Each row has a name. After each piece below comes the name of the row it's from, unless a question asks for something else. Each question is about the rows just above it. Places in a row count from 1.

[216 112 154  61 134  88 177 128 134 134 178 102 116 195  97 145 141 142
 136 116  73 106 122 141  95 172  62 142  88 174 129 106 166 106 130 203
 116 135 128 187 191 222  90  76 192 157 115  89 128 145 132 180 111 161
 157 137  78  27 128  98 123 205 166]  z478
[157 122 136 109 134 116 142 121 131 134 141 122 130 142 115 135 137 131
 136 125 105 131 131 141 123 141 106 132 120 136 131 116 142 119 127 154
 130 127 130 143 145 154 123 109 140 135 123 116 126 134 125 137 124 140
 135 131 111  88 130 113 123 151 136]  z316
[160 119 129 138 172 124 121  86 117 148 149 137 116 103 173 160 159 142
 140 139 131 176 162 153 146 125 129 133 167 111 134 129 134 124  99 102
 147 112 143 135 122 176 135  95 156 214 101 144  91 123  87  88 107 159
 102 133 168 116 128 116 147 148 126]  z11
[142 140 139 132 176 162 153 146 125 108 182  67  85 201 197 132  84 195
  82 154 195  77 118  64  98 105 138 132 115 206 103 165 112 130 101 123
  89 146 126 175 156 176  95 122 214 135 111 125 152 119 144 134 111 133
 122 113 126 167 116 156 162 157 114]  z403
key -> tag
[78] -> z288
[142] -> z899
[111] -> z725
[127] -> z322
Join z316 by its entry at place 57: -> z725
Shuffled z403 with one entry gone: [176 132 103  85 156 146 111 133 119  95 175 111 138 142 101 123 116 122
 206 195  98 125 122 126  82 152 118  67  89 130  84 134 214 162 132 126
 157 125 197 154 182 132 201 140 105 167 135 176 113 195  77 139 112 156
 162 153 108 114 144 146  64 165], missing -> [115]
The row with [142 140 139 131 176 162 153 146 125] is -> z11
asked: [156 176  95 122 214 135] -> z403

[ 86  86 100 149  86 120 149  85] = z277
[126 181 148 140 150 120 130 143] = z280
[130 217 185 159 114 114 117 132] = z157
At which places does z277 hold [149]? -> 4 7
Give the next entry after [126 181]. -> [148]
asked: [ 86 100 149  86 120 149  85] -> z277
z157 without one entry, shuffled: [217 132 159 117 114 130 114]. Gone: -> [185]

[ 90 127  65 183  95 126 125 181 181  93 161] : z715
[127 132 130 156 128 113 141 137 117 150 176] : z372
[163  53 145  96 154 146 170  50 119 124 212] : z408
[183 125  65 126  95 127  90  93 120 168 153] : z532
[179 157 136  97  93 132  83 114 127 130 106] : z566
[ 93 115 176 130  72 120 105 108 163 161  79] : z120
The next entry after [127 130]: -> [106]
The next entry after [ 65 183  95 126 125 181 181]: -> [93]
The row with [ 90 127  65 183  95 126 125] is -> z715

[121 137 125 119 130 129 138 123 128 124 135  96 130 116 140  97 142 110
 126 137 142 161 117 116 143]  z688
[106 131 110 146 116 138 111 129 127 129 139 140 167 138 132 113 126 143
  76 153 130 122 116 200 144]  z625
[140 122  88 130 132 123 151 141 131 123 134 138 152 131 128 133 168 120
  75 117 135 145 104  96 116]  z745
[122 120 119 134 121 143 145 151 129 139 142 102 132 124 122 126  45 109
 149 102 128 121 111  86 101]  z854
[122 158 144 136 142 141 129 137 130 130 126 139 113 128 126 110 120 125
 149 122 130 139 116 140 127]  z101
[106 131 110 146 116 138  97 129 127 136 139 140 167 138 132 113 126 143
  76 153 130 111  86 121 144]  z491
key -> tag
[130] -> z103
[167] -> z890
[166] -> z830
[131] -> z143
The tag of z625, keyed by place 13: -> z890
At which places does z688 hold [135]? -> 11
Where do [106 131 110 146 116 138 111 129 127 129 139 140 167 138 132 113 126 143
  76 153 130 122 116 200 144] appear? -> z625
asked: [140 122  88 130 132 123 151 141 131 123 134 138 152 131 128 133 168 120
  75 117 135 145 104  96 116] -> z745
z688 without one entry, shuffled: [126 110 142 137 117 130 129 138 123 125 116  96 161 140 128 137 143 121
 135 119 142 130 116  97]. Gone: -> [124]
The next entry after [121 111  86]: -> [101]

[131  42  42  42 120 119 104 119 119]  z997
[128 105 147 106 131  43 131  82  84]  z872
[128 119 147 106 131  82  84 161 105]  z660
asked: [131  42] -> z997
asked: [119 147 106] -> z660
At which places does z997 hold [119]? -> 6 8 9
Which entry of z872 is missing from [131  43 131 105  82 128 147  84]? -> [106]
Table of tags by key:
[130] -> z833
[128] -> z762
[104] -> z582
[132] -> z904
[127] -> z714
[103] -> z94
[131] -> z987
Join z997 by its entry at place 1: -> z987
Which row holds [131  43]? -> z872

[ 50 114 157 147 120 130 163 135 124 135 135 164 125 141 140 132  99 154
 117 135 157 125] -> z114
[ 66  83 134 110 126 101 163 151 125 150 153 162 128 151 108 147 121 116
 101 147 155  84] -> z419
[140 132  99 151 127  80 136 157 126 155 152 136 122 139  90 145 164  90
 127 150 135 148] -> z442
[ 76  81 110 136  48 140  93 150  73 145 144  96  85 128 146 142 122 138
  56 142 130 166] -> z968
asked: [140 132  99 151] -> z442
Give the next entry after [140 132  99 154]. -> [117]
key -> tag
[150] -> z629
[154] -> z616
[144] -> z783
[140] -> z357
[145] -> z458
[155] -> z618
[96] -> z900
Join z968 by its entry at place 10: -> z458
Places of [83] in row z419: -> 2

[189  43  90 159  72 154  52  39  61 181 108 152 210  78 206 150 208  38
 156 104  55 158 188  46  98 108 153 173  52  40  97 166 130 184 214  74
 126  50 169  60 111 212 118 180  63 113  41  41  86  90 109 121 194 160
 210  80  96  86  62 202] = z614
[189  43  90 159  72 154  52  39  61 181 108 152 210  78 206 150 208  38
 156 104  55 158 188  46  98 108 153 173  52  40  97 166 130 184 214  74
 126  50 169  60 111 212 118 180  63 142 176 141  97  83  64 209 108 194
  99 172  43  64 134 173] = z517
[189  43  90 159  72 154  52  39  61 181 108 152 210  78 206 150 208  38
 156 104  55  42 188  46  98 108 153 173  52  40  97 166 130 184 214  74
 126  50 169  60 111 212 118 180  63 142 176  40 175 182  60  53 150  68
 220  56  40  62 166 165] = z693
Shuffled z693 with one entry gone: [ 40  97 142  72  38 180 176 108  40 111 130 150  56 150  52 169 159 165
 104  68  60 220 184  40  90  46  39  98 189  42 173 152 156  50  78  61
 154 206 210 166  55 166 126 108  52  53 208 175 153 188  74 181 214 182
  60  62 118 212  63], missing -> [43]
Which entry of z693 is missing from [ 40  72  52 165  38 214  53 175  40  78  60  42 108  52 152  62 111  98
 220 153 208  46  39 166 176 206  68  43  63 180  55 212 150  90 126 181
  40 104 182 173 154 166 184  50 189  74 142 156 118 169 108  56 130 188
 210  60 150 159  97]? -> [61]

[172 149 174 164 210 164  87] = z827
[125  35 153 100 163  42  62] = z377
[134 131 135 134 119 130 131] = z655
[ 94 114  95  50  52  89 172] = z649
Every place of [149] in z827: -> 2
Shuffled z377 with one entry gone: [100  35 163 125 153  42], missing -> [62]
key -> tag
[94] -> z415
[124] -> z980
[172] -> z910
[154] -> z311
[125] -> z966
[95] -> z221
[153] -> z12
Look up the entry of z377 at place 1 in the table: -> z966

[112  65 154  81 138 113] -> z452
[133 150  95  87 135 135] -> z140
[112  43 117 122 142 116] -> z775
[151  41  93 152 122 141] -> z436
[133 142 113 141 110 127] -> z743
[135 108 135 109 135 109] -> z706
[156 117  79 112 107 134] -> z964
[141 154  90  90 105 146] -> z310
[150 150 150 135 135 135] -> z483
[135 108 149 129 133 155] -> z31
[135 108 146 129 133 117] -> z285
Every place of [135] in z706: -> 1 3 5
z452 without one entry, shuffled: [ 65  81 138 112 154]. Gone: -> [113]
At which places does z483 hold [150]? -> 1 2 3

[176 168 149 127 158 129 142  91] -> z326
[176 168  90  90 168  90 168 168] -> z681
[176 168 149 127 158 129 142 126] -> z176
Table of tags by key:
[89] -> z632
[129] -> z848
[130] -> z330
[167] -> z54
[168] -> z658
[90] -> z161
Look up the entry of z681 at place 6 in the table: -> z161
[176 168 149 127 158 129 142  91] is in which row? -> z326
asked: [176 168  90  90 168  90 168 168] -> z681
[176 168 149 127 158 129 142 126] is in which row? -> z176
Every place of [90] in z681: -> 3 4 6

[121 114 120 113 126 116 140  98 131 125 141 112 125 119 111 114 158 115
 149 147 136 154 133 138 127 115 131 101 148 131 129 119 126 156 139 138
 143 143 117 166 138  82 100 149 151 122 165] = z451
[114 134 130 159 136 155 133 127 149 125 100 133 124 125 146 130 134 104
 112 126 118 132 148 151 124 118 127 122 143 110 153 121 121 111  98 110
 131 116 140 146 117 118 127 113 133 126 141] = z554
[116 102 124 125 148 135 109 116 169  90 117 119 139  75 101 128 123  96
 133 133 120 165 129 155 108 108 113 105 135 113  98  55 138 168 106 120
 171 117 133 185 141  84 107 185 152 159 150] = z488
Table of tags by key:
[152] -> z409
[133] -> z270
[120] -> z235
[151] -> z858
Look up the entry of z488 at place 45 in the table: -> z409
Which row holds [117 119 139]? -> z488
asked: [114 134 130 159 136 155 133 127 149 125 100 133 124 125 146 130 134 104
 112 126 118 132 148 151 124 118 127 122 143 110 153 121 121 111  98 110
 131 116 140 146 117 118 127 113 133 126 141] -> z554

[191  52 172 143] = z795
[117  43 191 120] = z352
[135 169 179 105] = z643
[ 54 116  43 153] = z786
[ 84 141 140 118] = z10
[106 100 162 150] = z306
[147 127 155 166] = z738
[138 127 181 116] = z378
Shuffled z10 with one entry gone: [118  84 141], missing -> [140]
The next entry after [116  43]: -> [153]

[110 168  34  38 160 115 138]  z227
[ 87 156 163  29 136  91 127]  z40
[ 87  97 132  88  95 121 151]  z379
[116 134 180  55 142  65 125]  z705
key -> tag
[33] -> z464
[160] -> z459
[34] -> z254
[164] -> z790
[163] -> z574
[35] -> z960
The tag of z227, keyed by place 3: -> z254
Give the next entry after [160 115]. -> [138]

[151 224 139 131 177 142 141 121 133 134 135 139  93 148 141 150 193 142
  87 165  99 104 127 126 111 158 105 101 133] : z781
[113 126 111 144 151 171 124 193 130  87 116 151  90 120 147 165 165 157
 145 132 121 121 123 185 151 103 146  68 101] : z652
[202 126 111 144 139 171 124 193 130  87 116 151  90 120 147 165 106 157
 145 132 121 121 123 185 128 103 146  68 152] : z699
[212 114 113 155 175 141 169 193 207 106 150 117 122 102 149 142 149 146
  98 120 165 176 111  95 137 142 185 108 157] : z657
[212 114 113 155 175 152 169 193 207 106 150 117 122 102 149 142 138 146
  98 120 140 176 111 137 137 142 185 108 157] : z756
[150 141 126 107 176 150 130 105 126 134 123 145 117 158 104 183 167 159
 112 107 114  96 132 148 149 155 109  70 116] : z19
[104 102 100 146 128 175 130 193 124  72 112 155  87 111 145 167  83 163
 164 125 125 127 107 203 133  90 162  59  90] : z801
[152 217 138 131 178 143 144 117 134 137 133 138  96 147 138 151 192 139
  88 160  99 101 185 130 115 155 106  99 135] : z417
Shuffled z19 with one entry gone: [126 158 104 107 150 176 183  70 132 150 130 134 112 145 114 126 155 123
 167  96 149 109 148 159 116 105 107 141], missing -> [117]
Table of tags by key:
[141] -> z469
[146] -> z713
[131] -> z443
[150] -> z931
Look up the entry of z781 at place 4 in the table: -> z443
asked: [202 126 111 144 139 171 124 193 130  87 116 151  90 120 147 165 106 157
 145 132 121 121 123 185 128 103 146  68 152] -> z699
z781 without one entry, shuffled: [121 141  93 150 224 139 101 133 111 139 127 141 177 104 158 131 151 193
 165 134 133 148 105 142 135  99  87 142]. Gone: -> [126]
The next entry after [175 130 193 124  72 112 155  87 111 145 167]: -> [83]
Every place of [151] in z652: -> 5 12 25

[ 85 167 165 117 171 100 110 122 139  49 118 132 160  58 151  48 154 124
 140 155 160  95  99  40 168]  z807
[ 89 150 128  99 130  97  90 150 148  91  95 146 145 127 140 116 114 127
 102  90 121 147  94  94 130]  z255
[102 137 101 101 121 112 139 139 139 104  94 142 137 124 112 117 112 142
 104 112 118 131 103 110 129]  z253
[119 142 127 117 126 124 114 142 151 119 111 153 148 124 123 123 121 163
 114 121 123 125 119 124 139]  z549
[114 137 114 110 112 126 109 149 150 122 109 150 141 134 112 134 109 146
 104 107 107 136 113 127 122]  z700
[113  94 139 112 121 101 104 119 137 139 125 101 114 124 140 113 142  86
 137 142 150 134 120  99 128]  z25
z255 without one entry, shuffled: [140 130 147 121 148  94  94 102  95  97 150 116 127 128  89  90  99 150
 127 114  90 146 130 145]. Gone: -> [91]
Shuffled z807 with one entry gone: [160 117  40 151 154  49 122 168 100 118  48 167 124  95 139 155 165  99
  85 160 132 140 110  58], missing -> [171]
z807 without one entry, shuffled: [ 95 160 171 117 132  49  85 155 160 100 168 165 124 122 118 140  48  40
 110 167 154 139  58 151]. Gone: -> [99]
Every place of [139] in z253: -> 7 8 9
asked: [137 101 101 121 112 139 139 139 104] -> z253

[148 129  89 147 168 145  32 163  32 163 150  95 154 156 157  97 141 167
 127 141  52 130 154  48  36 143  33 126  32 120 103]  z413
[102 105 147  47 169  81 171  74 143 105  71  71  60 102  68 177  88  78
 123  75 133 104  82 139 136  67 140 227 109  94 220]  z977
[122 187  83  92 120 145  74  97 111  91 190  85  94 205  92  87 207  80
 179 165 124 123 214 107 133 172 115  72 197 161  73]  z141
Give the next entry after [148 129  89 147 168 145  32 163  32 163]. -> [150]
At which places does z413 hold [32]? -> 7 9 29
Shuffled z141 with one entry gone: [ 85 122  73  97 214 197  87  91 115 161  80  92 107  72 145 172 179  92
 123 165  83 190 205 133 120 124  94 111  74 207], missing -> [187]
tags:
[141] -> z26
[140] -> z250
[32] -> z958
[74] -> z920
[167] -> z580
[168] -> z186
[33] -> z882
[171] -> z662
[170] -> z231
Look up the entry of z413 at place 7 in the table: -> z958

[155 128  97 141 124 155 106 128 108  87 151 111 114 109 145 128 196 133
 161 151 146 117 123 110  92  89  97 125 116  79 155 133 155  97 161 119
 108  90] -> z878
[144 132  99 128 109 136 125 164  90  81  98 146 120 111 149 148 183 120
 173 140 166 108 118 108 147  29  52  88 141 203 163  91 148 144 158 121
 117  91] -> z588
[148 147 134 162 173 133  63  60  96 156  84 181 143 163  37 127 168  31
  79  55 134 132  94  99  29 163  91 147  88 203  52 141 111  68 134  94
 152 189] -> z238
The next entry after [ 29 163  91 147  88 203  52 141]: -> [111]
Places of [97] in row z878: -> 3 27 34

[141 100 177 166  66 137 143]  z390
[180 112 192 165 123 122  64]  z861
[138 138 148 143 143 142 143]  z102
[ 37 138 123 150 188 157 143]  z246
[124 138 123 123 121 118 107]  z369
Places of [138] in row z102: -> 1 2
asked: [100 177 166  66 137] -> z390
Which entry of z861 is missing from [192 165 112  64 123 122]? -> [180]
Which row holds [124 138 123 123 121 118 107]? -> z369

[117 115 138 154 163  90 163  85  93  96 109  65 112 118  82] = z496
[164 176 136 100  97 139  61  97  56 100 119 134 102 164 122] = z84
[152 117 147 143  30 148 116 143 150 146 155 126 112 133 169] = z673
Which entry of z84 is missing from [ 97 139 100  61 100 102 122 134 164 119 164  97 176  56]? -> [136]
Which entry of z84 is missing from [134 122 164  97 136  61  97  56 100 176 164 139 119 100]? -> [102]
key -> tag
[136] -> z482
[137] -> z345
[96] -> z609
[147] -> z874
[97] -> z387
[138] -> z373
Look up the entry of z84 at place 3 in the table: -> z482
z673 without one entry, shuffled: [116 133  30 155 152 143 126 146 147 169 143 148 150 112]. Gone: -> [117]
[164 176] is in which row? -> z84
Every place of [97] in z84: -> 5 8

[102  83 117 108 151  83  93 147 142 126 142  93 112  93 149 104 128 129] : z739
[138  85 160  80 135  88 127 128 143 157 108 129  73  73 135 149 158 144] : z562
[138  85 160  80 135  88 127 128 143 157 108 191  36  64 116 214 201 199] : z151
[146 138 145 118 112 139 148 111 119 137 107 148 115 126 113 147 136 134] : z411
[140  92 156  77 133  92 134 130 142 160 108 136  73  77 129 153 159 159] : z598
[138  85 160  80 135  88 127 128 143 157 108 129  73  73 135 149 158 155] : z531
[117  71 137  83 153  71 103 147 149 146 130 105  85  69 149 122 148 148] : z883
[197 118 209  55 129 117 191 123 148 205  84 194  51  72 121 210 202 200] : z421
[ 81 121  80 150 120 123  89 122 111  84 142  73 129 135  73 149  84  87] : z441
[211 199 173 108  69 127 128  88 143 148  54 212 114 144  64 184 145 135] : z282
asked: [138  85 160  80 135  88 127 128 143 157 108 129  73  73 135 149 158 155] -> z531
asked: [138 145] -> z411
The row with [111  84 142  73] is -> z441

